These are the activations of a small neural network, seen along a few directions. Each row is one input.
Each table varies a few parts of the input and shows all the possible inputs, shuffled.
Descriptions start from the smaller parts, as in this example, which fits no table here: one of 8 places around a ring, together with either a single point or one of 11 places along a line or (one of 3 separate values, together with one of 4 places along a line).
Shared parts are said once, and a part with two or three values counts as separate values.

Other details of the inputs vary at random and push rows far along three fixed directions, the same in every table; ignore that.

A family of inputs:
r1: 3 25 -3 16 20 16 -22 4 15 -9 -36 17 -8 29 2
r2: -9 -4 21 -1 3 9 -1 -13 -7 -1 -6 -2 -14 14 -13
r3: -7 12 4 -8 2 -3 -11 -20 0 8 -8 0 -4 5 -16
r4: -16 0 -6 5 -15 -6 -7 -20 5 31 -14 31 -18 -5 -19
r5: 1 4 -5 -14 15 -2 7 -11 4 14 -1 -4 -10 1 -23
r6: 4 -14 14 -25 -5 -1 12 -14 -28 43 43 -12 -25 -9 -43
r7: -9 -5 38 -1 -18 -28 9 4 18 1 -23 -34 32 -57 -21
r8: -5 39 -15 -1 34 10 -32 0 29 20 -43 13 -20 14 -50
r9: -12 -4 41 -1 -9 2 5 -27 -20 23 58 3 -27 0 -30
r10: -7 19 6 -3 -2 0 -14 -24 5 11 -4 2 -5 1 -12
r11: 2 26 -28 -3 13 9 -12 -2 9 -10 -31 15 -1 28 16
r12: -3 8 -16 7 32 21 -19 5 2 -24 -25 8 -1 26 31
r13: -6 21 -3 16 27 21 -30 20 21 -13 -18 24 -1 24 1
r14: 3 15 -13 9 10 22 -11 6 10 -16 -30 17 -8 35 22
r15: 25 -1 -21 -20 7 8 10 -11 -32 32 43 11 -29 17 3
r16: -27 -31 38 33 -54 -33 9 11 30 -14 -12 -2 12 -51 -24
r17: 12 -13 -25 -6 -16 -5 20 21 -2 -26 7 -3 11 15 28
r18: 2 -19 18 11 -25 0 16 8 5 -37 -21 -25 30 -9 30
r19: 6 3 -3 -9 15 3 -9 7 -12 23 8 -3 -3 -8 -16
r20: 2 -4 1 -9 23 26 0 -32 -36 13 34 12 -27 27 11
r21: 2 24 -15 11 0 1 -21 25 27 -8 -26 11 2 9 -14
r22: 14 15 -21 -3 21 -3 1 -6 6 9 -6 4 -10 17 6
r23: -15 -34 24 29 -43 -20 17 5 15 -14 -31 -1 8 -27 3
r24: 5 5 -6 -14 1 0 4 8 -5 19 2 -5 -14 -4 -28
r25: -20 -10 62 16 -35 -21 -1 13 24 -18 -3 -27 27 -45 -18
r26: 2 -12 0 -1 -19 12 24 3 -8 -22 32 8 -2 16 33
r27: 2 -11 14 -23 9 7 22 -36 -21 40 41 -5 -17 -7 -35
r28: -10 -1 2 -1 15 -2 -15 4 -1 4 20 -7 1 -9 -14
r29: 6 43 -3 12 31 10 -49 17 24 36 -43 15 -16 2 -78
r30: -11 -28 19 22 -50 -44 11 19 20 12 -25 -15 14 -62 -30
r31: 8 -25 -16 -17 10 30 28 -14 -41 -11 31 9 -3 33 67
r32: 6 11 -41 -4 42 9 -12 7 9 -12 -20 2 8 11 26
r33: 4 -7 -15 12 -8 9 9 22 16 -42 -8 6 13 24 33
r34: 11 -7 -27 -12 15 2 22 6 -5 -16 -4 -6 22 1 41
r35: 4 29 -21 3 16 3 -13 10 33 0 -39 3 3 2 -11
r36: 14 -12 -23 -18 12 -6 25 -11 -22 -8 24 -13 2 -1 41
r37: 9 -16 0 6 -33 -16 19 24 10 -32 -2 -25 35 -17 18
r38: 0 -12 0 4 -33 -21 22 25 11 -32 -4 -26 26 -18 16
r39: -19 26 -14 21 21 -4 -38 2 38 47 -57 41 -28 -3 -71
r40: -12 -11 47 10 -37 -33 0 19 18 -6 -7 -34 34 -50 -24
r41: 1 12 11 11 13 14 -26 10 19 -12 -46 13 5 13 6
r42: 28 -4 -45 -9 5 -1 14 24 -19 -24 2 -7 13 2 51
r43: 4 28 -14 15 5 -8 -23 23 23 -8 -24 9 4 8 -13
r44: -10 15 9 -4 16 0 -15 -19 -8 9 -5 1 7 -5 -4
r45: 11 -15 23 -27 0 2 9 -14 -27 50 44 -5 -19 -15 -29
r46: -13 -6 23 -14 19 1 -9 -50 -29 31 44 -7 -13 -10 -15
r47: 17 -6 -37 -2 -1 -3 12 22 -13 -34 11 -1 13 13 49
r48: -1 13 13 -10 7 4 -22 -19 1 21 -5 9 -3 2 -6
r49: 24 -15 -23 -15 -16 0 30 9 -19 1 24 -8 -1 3 32
r50: 15 -15 -32 -2 -1 3 16 26 -11 -29 10 0 21 15 56
r51: 7 10 -10 -16 11 9 0 -40 -28 26 34 17 -20 27 9
r52: -21 -15 37 -6 11 12 -2 -27 -25 19 62 -3 -21 -8 -22
r53: 8 28 -19 4 18 11 -27 -4 16 -2 -36 19 3 26 -1
r54: -26 -6 55 18 -36 -22 7 13 22 -26 -3 -33 18 -42 -29
r55: 5 -16 -2 11 -23 8 22 23 9 -46 -1 -6 28 7 40
r56: -1 -11 8 1 -5 -23 4 22 -2 -13 -6 -39 30 -42 2
r57: -7 4 23 -13 10 -2 -8 -49 -31 30 41 -5 -16 -11 -21
r58: -2 14 -15 6 14 23 -5 7 8 -18 -34 13 -10 35 15
r59: -1 -42 -21 2 -35 -13 32 -3 -20 20 36 24 -21 8 11
r60: 0 -17 8 -3 -3 7 16 -13 -28 -12 56 1 -9 9 26
Description of these inputs: one of 6 places around a ring, together with either a single point or one of 9 places around a ring.
Question: Changing only the place on the ring of 6 turns r34 into r19. The same change can be made to r8. Which row results?
Answer: r24
Question: Changing only the place on the ring of 6 turns r21 into r26. The same change can be made to r47. Which row results?
Answer: r60
Question: Which other rows agree with r58 in the place on the ring of 6? List them by row number.
Answer: r1, r2, r12, r14, r18, r20, r23, r31, r41
Question: Which other rows does r11 become when the place on the ring of 9 takes its other values? List them by row number.
Answer: r3, r10, r44, r46, r48, r51, r53, r57

A family of inputs:
r61: 18 18 -21 3 27 8 -9 30 19 -47 -63 -17 38 0 52
r62: 16 -19 5 -3 -8 12 7 20 -15 6 23 12 -5 12 16
r63: -4 21 36 -16 15 1 -6 -32 6 26 -28 -29 1 -15 -44
r64: 29 -8 -49 -27 -5 -1 35 11 -14 4 25 4 -7 27 30
r65: 16 -31 -6 -20 -43 -30 62 -22 -17 13 34 -27 4 -30 18
r66: 14 7 -44 5 34 8 -7 18 -7 -28 12 -4 13 20 42
r67: -52 -38 68 43 -35 -32 15 12 28 -43 -24 -37 27 -62 -37
r68: 7 28 -32 11 20 19 -36 16 19 -2 5 51 -27 43 -6
r69: -19 23 76 22 -27 -21 -32 5 30 -6 -11 -29 15 -43 -73
r70: -17 -16 47 -2 -29 -12 16 -31 -16 -18 52 -19 13 -22 18
r71: -2 12 -21 -10 44 14 -23 -4 -19 34 41 21 -32 16 -43
r72: -5 4 -40 19 -5 -28 -5 47 29 -35 -47 -12 40 -23 13
r73: 2 21 -19 12 4 6 -23 38 25 6 -56 37 -6 17 -9
r74: -15 35 15 30 -16 -20 -30 6 52 26 -58 19 -11 -14 -67
r75: 23 34 -44 11 9 -3 -10 61 41 -38 -47 -10 28 12 15
r76: 10 -29 -35 -22 -17 -12 46 -32 -23 23 52 3 -14 -4 25
r77: -7 -17 -16 10 -23 -38 23 -1 -1 -4 -5 -18 21 -46 9
r78: 1 24 -5 8 37 0 -42 22 7 -4 -23 -10 4 -12 -19
r79: 14 11 -17 -2 -11 -13 9 9 22 20 -49 -10 6 -12 -20
r80: -18 -24 18 -11 -4 -5 -2 -37 -36 60 74 31 -51 5 -47
r81: 8 50 4 -18 52 33 -38 -19 1 30 -18 6 -30 31 -47
r82: -13 9 37 0 -20 -11 -12 -18 2 51 25 12 -35 -5 -83
r83: -5 5 48 8 7 13 -27 -3 2 23 11 -1 -5 -5 -42
r84: -1 -12 -17 -14 13 19 1 -34 -36 6 16 30 -12 30 50
r85: -25 25 54 16 -25 -19 -30 -20 37 -6 -42 -27 19 -28 -48
r86: 3 19 -3 -30 32 16 2 -47 -17 33 21 3 -22 27 -15
r87: -13 -30 15 3 -52 -33 32 -26 -3 14 37 1 -2 -33 4
r88: -31 -6 53 11 -11 -9 -12 -29 -15 -1 30 -16 0 -29 -17
r89: 14 -22 -28 11 -6 7 6 14 -17 -18 41 22 -1 22 41
r90: -21 1 30 10 -29 -24 -10 -6 17 17 14 5 -9 -31 -53
r91: -33 -19 50 5 -15 -16 -2 -47 -12 9 23 -16 11 -32 -20
r92: -1 -28 35 -3 -58 -20 22 5 4 7 3 -21 10 -23 -24
r93: 32 8 -42 5 22 7 -9 58 24 -29 -46 -1 26 8 29
r94: 2 27 29 -2 10 24 -41 -4 8 53 6 22 -45 26 -87
r95: 22 51 -27 5 38 22 -38 40 33 -23 -62 -6 9 30 -14
r96: -18 54 57 28 9 -3 -64 -5 48 2 -45 -6 -4 -11 -72
r97: 9 -7 -24 -1 -4 10 7 -5 -11 34 -13 45 -24 22 12
r98: -4 -32 1 -4 -26 -36 26 15 -11 -2 8 -34 25 -51 8
r99: -11 -14 82 -7 3 -15 -9 -20 -7 36 35 -53 8 -62 -75
r100: -7 1 16 21 -4 -3 -26 20 6 -21 -11 -6 13 -16 9
r101: -9 34 4 2 28 -2 -24 -7 18 -17 -11 -12 6 -9 -10
r102: 6 29 -3 -10 14 27 -17 -22 0 8 -34 24 -15 48 0
r103: 14 -28 -19 3 -11 5 13 19 -30 -6 38 13 -3 15 50
r104: -21 -10 -21 1 24 35 12 -3 1 -9 16 45 -46 59 7
r105: 10 8 -29 -29 44 33 1 -30 -38 32 85 18 -39 46 0
r106: 24 9 -10 -30 27 24 0 -3 -22 41 33 5 -34 26 -41
r107: -1 -44 -8 -8 12 43 41 3 -24 -2 18 29 -28 48 40
r108: -17 15 33 0 27 -8 -27 -16 -7 18 -5 -24 -1 -40 -30
r109: 7 -46 27 -15 -38 -33 55 -17 -19 26 18 -32 19 -62 1
r110: -14 -14 9 11 -23 -16 0 -15 -13 38 2 18 -20 -29 -19
r111: 3 37 -30 -1 44 17 -35 7 13 27 15 26 -28 19 -47
r112: 6 -9 -29 -15 16 -2 4 -24 -31 52 17 26 -34 -9 -17
r113: 5 -18 -10 -10 6 23 8 -22 -48 -8 40 17 -11 25 65
r114: 13 -6 -52 -1 -18 -21 24 33 22 -35 -11 -8 32 -5 41
r115: 11 43 -23 23 6 14 -37 44 40 -19 -41 31 -4 36 -17
r116: 0 3 46 16 -44 -18 10 22 25 -60 -49 -45 57 -31 28
r117: 6 -1 22 -12 -7 -14 25 -13 -6 -22 18 -48 22 -21 22
r118: -1 -13 -20 -20 11 -3 16 -15 -23 -16 -9 -15 23 -11 54
r119: -15 32 -5 0 25 -1 -21 -20 24 -3 -28 -8 14 -5 -11
r120: 4 -11 -34 7 -11 -2 -1 25 -4 -2 -9 30 -5 8 34
r121: -21 -38 34 29 -55 -18 42 32 44 -74 -40 -45 38 -33 20
r122: 10 -46 12 -32 -23 -18 52 -6 -38 25 45 -24 6 -31 4
r123: 21 12 -4 -9 7 35 -10 1 -13 0 13 17 -19 50 6
r124: -3 -45 7 -15 -16 31 55 -4 -20 -11 21 1 -25 41 23
r125: 14 8 -32 -21 41 24 -2 -15 -9 5 -27 9 6 27 35
r126: -2 -43 -22 6 -43 -21 36 -13 -19 -4 30 12 5 -12 49
r127: 3 -15 11 6 -33 -9 22 11 -7 -48 41 -15 24 -4 53
r128: 32 -2 -51 -24 -2 8 24 26 2 -4 -22 3 7 25 20
r129: 10 25 -31 6 -2 10 -15 7 18 24 -55 47 -23 39 -18
r130: 5 28 5 7 34 34 -40 -5 -1 7 -25 32 -18 32 0
r131: -7 14 -32 14 18 -17 -4 10 22 -52 -57 -18 48 -8 55
r132: 5 -22 11 -28 8 27 14 -49 -37 27 31 20 -19 28 24
r133: 5 -11 -31 -15 25 8 18 -15 -34 -24 36 -10 9 14 64
r134: 26 22 -31 0 16 4 0 34 18 -41 -16 -20 24 21 33
r135: -7 -37 30 7 -30 -10 27 -13 -34 -24 69 -23 16 -22 32
r136: -41 -19 40 24 13 12 -15 -6 5 15 -12 12 -32 -12 -56
r137: -8 3 -12 7 -21 -8 12 -2 19 -53 -24 -1 38 6 68
r138: 11 22 -36 20 27 -7 -30 57 24 -22 -48 -2 19 -8 13
Question: Changing only one part turns r66 into r105. The same change can be made to r67. Which row results?
Answer: r104
Question: Changing only one part turns r74 into r87. The same change can be made to r86. Which row results?
Answer: r119
Question: What is each input in this table made of?
Answer: one of 6 places around a ring, together with either a single point or (one of 2 separate values, together with one of 6 places along a line)
Question: Which other rows does r93 become when the choice among 2 separate values takes its other values? List them by row number.
Answer: r62
Question: Which other rows agree with r136 in the place on the ring of 6? List them by row number.
Answer: r78, r84, r98, r100, r103, r108, r110, r112, r113, r118, r120, r138
Question: Start at r85 and move only the place on the line of 6, one step at a time. The first step leads to r96. Which rows follow, in order?
Answer: r69, r115, r82, r74
Question: Start at r132 and move only the place on the line of 6, one step at a time. The first step leads to r130. Which rows follow, in order?
Answer: r83, r62, r73, r97

A family of inputs:
r139: -8 30 5 34 10 -12 -51 39 45 4 -57 9 2 -23 -54
r140: -8 -20 23 5 -9 -12 6 3 -6 -9 -1 -24 19 -37 14
r141: 12 -11 -39 -3 -4 -8 19 21 -5 -15 14 8 5 8 34
r142: -12 -44 60 -1 -41 -13 44 -4 -11 -26 27 -53 27 -41 9
r143: -1 0 24 3 -24 -37 11 24 33 -24 -67 -60 56 -67 -11
r144: -20 -22 40 -2 -14 -25 17 -15 -8 -2 18 -41 21 -55 -11
r145: -12 39 6 21 5 -10 -35 1 36 -6 -48 4 11 -8 -20
r146: 24 -12 -36 -5 -13 13 28 33 -3 -40 13 7 14 37 64
r147: 9 21 -10 20 -13 -17 -15 49 34 -53 -46 -21 44 -13 21
r148: -7 27 9 12 20 -7 -29 5 23 -14 -30 -17 18 -17 -15
r149: 9 -39 23 -11 -53 -33 55 5 -23 -32 56 -54 44 -48 42
r150: 6 -13 -6 -12 -9 21 23 -22 -23 0 29 16 -15 38 36
r151: 30 13 -46 -9 0 -5 7 32 17 -5 -42 -2 13 8 12
r152: 4 0 7 -38 39 32 3 -58 -58 51 87 13 -46 30 -10
r153: -25 23 34 22 2 10 -36 -4 34 20 -40 22 -26 7 -68
r154: -20 30 27 5 56 29 -58 -23 5 56 -6 34 -49 16 -94
r155: 17 0 -27 -10 21 30 9 9 -9 -33 0 8 6 47 59
r156: 17 -6 -47 -8 17 28 7 16 -17 10 23 42 -29 52 23
r157: -7 -34 9 -26 -15 1 35 -55 -43 42 77 14 -33 6 4
r158: 5 -3 6 -27 0 -1 15 -41 -19 60 11 3 -28 0 -38
r159: -5 -4 -14 12 -4 8 0 2 9 -3 -24 26 -7 20 9
r160: 14 8 -48 -1 2 5 9 -2 2 -19 -10 25 0 37 56
r161: -3 25 -23 18 22 -1 -40 25 21 10 -30 20 -13 3 -40
r162: -22 -28 85 -3 -36 -12 13 -21 -15 40 61 -29 -26 -40 -87
r163: -13 10 31 0 -3 -2 -14 -28 -4 15 9 -2 -6 -8 -27
r164: 15 -4 -13 -16 14 16 11 -9 -29 -24 26 -11 13 20 56
r165: -12 4 5 13 2 -2 -19 -9 9 23 -19 25 -15 -2 -19
r166: 6 12 -48 6 33 11 -15 23 8 -22 -36 17 7 20 36
r167: 4 -6 9 5 -27 -26 14 16 8 -20 13 -29 22 -33 2
r168: 1 4 -48 -1 24 19 -12 -11 -8 15 -6 50 -31 43 16
Question: Changing only one part turns r158 into r143. The same change can be made to r157. Which row results?
Answer: r144
Question: What is each input in this table made of?
Answer: one of 3 separate values, together with either a single point or one of 9 places around a ring
Question: Which other rows does r144 become when the place on the ring of 9 takes its other values? List them by row number.
Answer: r140, r142, r148, r152, r154, r155, r164, r166
Question: Which other rows does r146 become when the choice among 3 separate values takes its other values? List them by row number.
Answer: r150, r155
Question: Which other rows does r156 become when the place on the ring of 9 takes its other values? List them by row number.
Answer: r139, r141, r146, r147, r149, r161, r162, r167
